These are the activations of a small neural network, seen along a few directions. Each row is one input.
In each table, some parts of the input vary, and every possible input appears once, in random order.
A made-up example of a description, with smaller parts first: one of 2 separate values, together with either a single point or one of 11 places around a ring or (one of 6 places along a line, together with one of 8 places around a ring).
Shared parts are said once, and a part with two or three values counts as separate values.
(in the rows, 128 means zero)

Other details of the inputs shift rows strongly along three fixed directions, in all tables alike. That doesn't count.
These rows show it; all are for the same input, with only those details redrawn:
[123 109 133 183 179 196 155 162 120 169 120  90  60  89]
[154 101 150  79 118 119 130 164 113 155 145 121  72 143]
[126 153 133 135 139 164 134  75 133 113 101 170 164 134]
[157 146 151  36  82  91 111  78 126 101 127 198 173 185]
[104 138 113 194 168 192 142 107 130 117  93 128 131  91]
[ 74  91  50 135  97  59  71 189 109   7  86  82 121  76]
[125 152 132 135 139 162 134  77 131 112 103 170 163 132]

Table:
x1: [158 108 158  96  95 112 136 173 133 172 156 116  85 135]
x2: [ 71 121  39 139  90  59  72 192 116  20 111  62 154  91]
x3: [118 117 132 190 171 202 162 172 136 174 145  76  79  95]
x4: [151 111 147  81 124 118 129 158 106 161 151 109  75 148]
x5: [162  94 140  97 143  83 124 145  97 170 184 121  92 140]
x6: [124 155 130 146 116 156 140  83 149 132 103 166 173 128]
x7: [122 164 126 145 119 152 135  78 141 136 108 153 175 133]
x8: [103 126 119 223 188 140 146  86 143 140 123 129 155  99]
x9: [160 105 161  82 117 119 130 167 116 152 155 120  77 142]
x10: [151 139 165  44  78  75 119  81 153 109 124 196 175 194]
x11: [123 108 119 213 195 163 153 158 117 186 184  73  96  87]
x12: [106 159 102 190 173 186 137 107 119 128  94 117 137 100]
x13: [133 151 133  91 107 119 124 112 132 118 149 136 165 159]
x14: [137 156 119  97  92 107 118 112 129 137 122 146 160 149]
x15: [146 104 160  86 118  97 134 162 132 166 146 104  75 157]
x16: [126 151 134 137 141 165 136  79 132 115 102 168 161 132]
x17: [ 69 110  50 140  94  39  71 182 130  20  79  72 138  96]
x18: [155 113 160  90 110 122 136 179 131 156 180 106  95 146]
x19: [152  97 174  96 113 103 138 170 143 159 150 116  77 147]
x20: [130 151 121 167 140 119 132  61 133 147 140 169 194 122]
Describe the family of inputs behind these rows. -> one of 4 separate values, together with either a single point or one of 4 places along a line
The inputs of x10 and x3 match in every part but the choice among 4 separate values. If x19 is changed in the same way as x10 into x3, which row does it become? -> x18

Table:
x21: [161 136 164  87 119 111 138 108 131 171 164 153 136 169]
x22: [ 96 127  87 126 108 107  97 142 123  48  94 116 145 111]
x23: [104 107  89 168 137 102 111 155 117  99 125  97 121  89]
x24: [115 120 103 137 122  94 112 128 124 101 127 123 146 118]
x25: [167 115 169  92 130 121 146 154 124 201 183 117  86 158]
x26: [125  97 121 104 119 112 117 188 112 119 128  88  68 118]
x27: [121 132 137 150 141 169 142 121 138 127 100 135 118 117]
x28: [125 130 135 188 175 179 157 129 133 178 142 107 110 108]
x29: [139 159 143 141 142 151 142  63 135 145 137 175 181 142]
x30: [141  96 127  72  95  55 110 177 116 130 167 105  98 145]
x31: [121 158 122 132 123 121 124  73 139 104 127 165 200 143]
x32: [116 149 131 129 120 150 127  89 142  91  91 162 164 132]
x33: [119 118 115 162 145 129 129 137 120 133 139 109 122 103]
x34: [175 113 183  75 138 152 153 153 118 206 155 128  54 161]
x35: [112 123 102 162 137 115 119 125 122 107 126 120 144 103]
x36: [101 120  83 143 110  79  96 136 121  65 124 117 162 105]
x37: [144 116 130  41  69  70 102 156 119 104 123 133 112 158]
x38: [131 155 144 172 166 174 156  73 141 167 129 154 160 132]
x39: [111 116 132 194 172 199 154 154 134 152  99  96  74  86]
x40: [161 146 162  65 102  92 127  84 133 147 157 176 167 183]
x41: [102 109  88 169 133 107 111 162 118  95 133  90 126  88]
x42: [111 122 104 140 120  94 111 140 128  97 131 110 143 117]
x43: [126  92 116  94 112  95 109 195 109 108 126  87  67 120]
x44: [158 132 144  40  77  55 106 101 125 116 159 174 170 183]
x45: [ 93 136  87 138 102 119 101 137 130  57  82 119 150 106]
x46: [146  93 141 136 149 133 144 186 117 193 172  80  56 118]
x47: [128 125 136 185 174 166 153 132 131 179 137 105 101 108]
x48: [162 131 160  86 120 113 137 105 127 170 163 155 135 165]
x49: [104 122 106 185 156 141 133 137 129 128 127  99 124  96]
x50: [127 171 135 122 118 164 134  69 142 113  92 176 178 145]
x51: [119 169 118 107  97 135 115  76 141  77  89 175 195 146]
x52: [145 161 174 144 154 214 167  77 149 170 113 169 138 145]
x53: [122 133 126 166 152 140 138 117 132 143 129 122 134 117]
x54: [132 163 153 163 160 218 163  85 141 172 100 151 132 127]
x55: [ 98 109  77 142 111  67  92 148 120  65 116 106 146 101]
x56: [165 113 172  56 101 122 136 160 129 159 149 134  83 163]
x57: [114 131 127 178 169 195 148 137 127 142 106 105  96  99]
x58: [165 118 176  56 102 124 138 142 130 160 145 147  92 168]
x59: [104 123  93 160 129 109 112 133 127  92 125 111 151 103]
x60: [123 166 125 101 110 135 116  71 136  74  99 179 196 152]
x61: [128  92 116 120 124  84 118 183 117 139 152  86  82 117]
x62: [117 133 122 149 138 163 134 134 130 131  95 119 109 110]
The inputs of x48 and x55 match in every part but one. If x49 is changed in the same way as x48 into x55, which row does it become? -> x61
The inputs of x57 and x26 match in every part but one. If x29 is changed in the same way as x57 into x26, which row does it become? -> x33
Describe the family of inputs behind these rows. -> one of 6 places along a line, together with either one of 3 separate values or one of 4 places along a line
List by row number the other rows that have the place on the line of 6 in common with x41. -> x25, x31, x51, x56, x59, x60
Change only the place on the line of 6 in x52. List by row number the other rows that result. -> x27, x32, x39, x56, x58
Change only the choice among 3 separate values in x34. List by row number the other rows that result. -> x39, x62
Change only the choice among 3 separate values in x45. List by row number the other rows that result. -> x22, x52
